X =
[[111 147 119 114 129 152 125 122 150 111 130 150 143 138 106]
 [144 134 132 152 128 145 120 148 135 132 115 127 117 111 121]
 [135 114 124 118 124 120 128 108 131 109 132 121 140 111 132]
 [125 116 102 122 117 112 150 121 118 124 151 112 121 116 137]
 [125 119 133 131 141 114 106 141 125 125 129 119 142 147 138]]
Rows and columns are counted from 0.
(0, 0) => 111
(0, 13) => 138
(2, 4) => 124
(4, 2) => 133
(1, 14) => 121
(4, 10) => 129
(3, 0) => 125
(1, 8) => 135
(0, 9) => 111
(1, 10) => 115
(2, 9) => 109
(0, 1) => 147
(0, 7) => 122
(0, 6) => 125
(1, 1) => 134
(1, 7) => 148
(4, 3) => 131
(4, 12) => 142
(4, 13) => 147
(2, 11) => 121
(4, 1) => 119
(3, 8) => 118
(0, 11) => 150
(3, 11) => 112
(4, 9) => 125

W =
[[127 129 127 127 128 128 127 130 127]
 [128 130 127 128 128 128 127 130 127]
 [126 136 128 128 123 130 125 128 121]
 [129 130 125 129 133 129 129 131 131]
 [130 126 128 129 132 129 126 131 132]
 [129 128 128 129 128 128 127 128 128]
 [135 140 123 120 137 151 135 128 136]
 [127 132 127 128 132 127 126 130 125]
 [127 140 128 129 119 131 122 126 116]
 [132 138 123 124 134 141 130 132 131]
 [128 127 127 130 123 127 121 131 123]
 [129 124 129 128 133 127 125 131 133]
 [131 124 127 132 117 128 117 132 123]
 [128 126 128 129 125 128 126 128 127]]
W[-14,-9] = 127
W[-2,7] = 132
W[-4,5] = 127
W[12,6] = 117
W[:, 4] = [128, 128, 123, 133, 132, 128, 137, 132, 119, 134, 123, 133, 117, 125]
W[7,6] = 126
W[:, 2] = [127, 127, 128, 125, 128, 128, 123, 127, 128, 123, 127, 129, 127, 128]
W[13] = [128, 126, 128, 129, 125, 128, 126, 128, 127]
W[9,8] = 131
W[2] = [126, 136, 128, 128, 123, 130, 125, 128, 121]
W[-7] = [127, 132, 127, 128, 132, 127, 126, 130, 125]
W[:, -6] = [127, 128, 128, 129, 129, 129, 120, 128, 129, 124, 130, 128, 132, 129]
W[6,5] = 151
W[-1,0] = 128
W[9] = [132, 138, 123, 124, 134, 141, 130, 132, 131]
W[-3,2] = 129
W[6,-2] = 128
W[0,-7] = 127
W[-9,-5] = 128
W[4] = [130, 126, 128, 129, 132, 129, 126, 131, 132]
W[0] = [127, 129, 127, 127, 128, 128, 127, 130, 127]
W[8,6] = 122
W[-4,-8] = 127
W[0,-6] = 127
W[-13,-4] = 128
W[-11] = [129, 130, 125, 129, 133, 129, 129, 131, 131]
W[-8,2] = 123
W[-1,1] = 126
W[-13] = [128, 130, 127, 128, 128, 128, 127, 130, 127]
W[6,-1] = 136
W[-8] = [135, 140, 123, 120, 137, 151, 135, 128, 136]
W[:, -4] = [128, 128, 130, 129, 129, 128, 151, 127, 131, 141, 127, 127, 128, 128]
W[-3,-4] = 127
W[-9,-9] = 129

M = [148 158 142 119]
M[0]: 148
M[3]: 119
M[2]: 142

arr =
[[123 127 133 123]
 [123 127 127 127]
 [141 129 126 125]
 [122 128 141 124]
 [128 128 127 126]
 [126 128 125 127]
 [144 130 129 125]
 [135 128 118 129]
 [146 133 113 154]
 [137 133 125 125]
 [123 127 139 122]]
arr[-11, -4] -> 123
arr[3, -1] -> 124
arr[:, 0] -> [123, 123, 141, 122, 128, 126, 144, 135, 146, 137, 123]
arr[7, 1] -> 128
arr[-10, -2] -> 127
arr[2, 0] -> 141
arr[9, 2] -> 125
arr[3, -3] -> 128
arr[6, -4] -> 144
arr[0, 3] -> 123
arr[:, -3] -> [127, 127, 129, 128, 128, 128, 130, 128, 133, 133, 127]
arr[0] -> [123, 127, 133, 123]
arr[4] -> [128, 128, 127, 126]
arr[8, 1] -> 133

m =
[[124 123 122 135 148 149 137 118 109 117 126 131 128 127 130]
 [112 123 134 131 128 127 139 143 140 124 112 105 118 137 139]
 [123 118 127 125 120 114 120 133 149 147 135 120 116 118 127]
 [112 129 144 145 136 126 127 130 131 120 111 109 124 143 149]
 [112 104 117 130 141 136 132 128 135 139 133 115 107 111 127]]
Rows and columns are counted from 0.
(0, 0) = 124
(1, 2) = 134
(1, 12) = 118
(2, 12) = 116
(4, 5) = 136
(1, 14) = 139
(1, 11) = 105
(2, 4) = 120
(3, 1) = 129
(4, 10) = 133
(0, 12) = 128
(2, 2) = 127
(2, 14) = 127
(3, 8) = 131
(3, 0) = 112
(0, 10) = 126
(0, 14) = 130
(3, 4) = 136
(2, 9) = 147
(1, 7) = 143
(2, 7) = 133

data = [130 116 120 129 129 137 117 137 144 114 101 113 131 157 130 133]
data[-16] -> 130
data[-15] -> 116
data[-9] -> 137
data[-1] -> 133

x = [108 119  99 121 158 142 141]
x[0] => 108
x[5] => 142
x[6] => 141

grid =
[[130 153 123 129 156]
 [146 134 103 149 131]
 [129 152 123 128 156]
 [138 109 116 141 103]
 [131 152 122 130 156]
 [112 116 152 109 118]
 [133 152 119 133 154]
 [111 135 150 107 140]
 [146 135 103 148 132]
 [119 148 138 116 153]]
grid[0][0] = 130
grid[5][3] = 109
grid[9][0] = 119
grid[1][2] = 103
grid[3][2] = 116
grid[1][1] = 134
grid[9][1] = 148
grid[6][1] = 152
grid[4][0] = 131
grid[:, 3] = [129, 149, 128, 141, 130, 109, 133, 107, 148, 116]
grid[1][3] = 149
grid[1][0] = 146
grid[8][1] = 135
grid[5][4] = 118
grid[7][4] = 140
grid[:, 2] = [123, 103, 123, 116, 122, 152, 119, 150, 103, 138]
grid[2][2] = 123
grid[2] = [129, 152, 123, 128, 156]

a =
array([[135, 122, 118, 126, 127, 141, 138, 132],
       [108, 113, 128, 122, 113, 132, 106, 127],
       [132, 126, 113, 141, 120, 121, 126, 148],
       [107, 114, 134, 118, 120, 129, 116, 137],
       [137, 129, 119, 121, 133, 131, 123, 116],
       [ 98, 112, 139, 114, 125, 140, 107, 133],
       [105, 118, 136, 120, 128, 135, 108, 129],
       [108, 131, 142, 107, 143, 124, 111, 128],
       [110, 120, 142, 105, 144, 142, 119, 120],
       [110, 124, 140, 111, 130, 131, 124, 143]])
a[0, 0] => 135
a[6, 2] => 136
a[3, 1] => 114
a[5] => [98, 112, 139, 114, 125, 140, 107, 133]
a[8, 5] => 142
a[8, 2] => 142
a[7, 7] => 128
a[:, 2] => [118, 128, 113, 134, 119, 139, 136, 142, 142, 140]
a[:, 4] => [127, 113, 120, 120, 133, 125, 128, 143, 144, 130]
a[1, 2] => 128
a[8] => [110, 120, 142, 105, 144, 142, 119, 120]
a[5, 6] => 107
a[4] => [137, 129, 119, 121, 133, 131, 123, 116]
a[9, 7] => 143
a[:, 5] => [141, 132, 121, 129, 131, 140, 135, 124, 142, 131]
a[8, 0] => 110
a[5, 5] => 140
a[:, 6] => [138, 106, 126, 116, 123, 107, 108, 111, 119, 124]
a[2, 5] => 121
a[7, 6] => 111
a[1, 4] => 113
a[0, 3] => 126
a[4, 1] => 129
a[9, 5] => 131
a[4, 4] => 133
a[5, 0] => 98
a[0, 5] => 141
a[8, 6] => 119
a[6, 3] => 120
a[7, 3] => 107
a[5, 4] => 125
a[0, 1] => 122

A =
[[127 140 140 131 135 139 125]
 [143 113 125 142 135 135 105]
 [149 131 135 127 113 130 128]
 [141 111 139 144 128 140 116]
 [129 138 147 125 128 147 127]
 [110 128 136 134 127 121 131]
 [124 135 122 119 120 119 115]]
A[0,0]: 127
A[:, 6]: [125, 105, 128, 116, 127, 131, 115]
A[6]: [124, 135, 122, 119, 120, 119, 115]
A[2,4]: 113
A[5,2]: 136
A[4,3]: 125
A[5,4]: 127
A[2,6]: 128
A[5]: [110, 128, 136, 134, 127, 121, 131]
A[6,2]: 122
A[:, 4]: [135, 135, 113, 128, 128, 127, 120]
A[5,1]: 128
A[1]: [143, 113, 125, 142, 135, 135, 105]
A[0,6]: 125
A[3,6]: 116
A[2,2]: 135

B = array([111, 143, 135, 146, 123, 141, 124, 155])
B[0]	111
B[7]	155
B[3]	146
B[6]	124
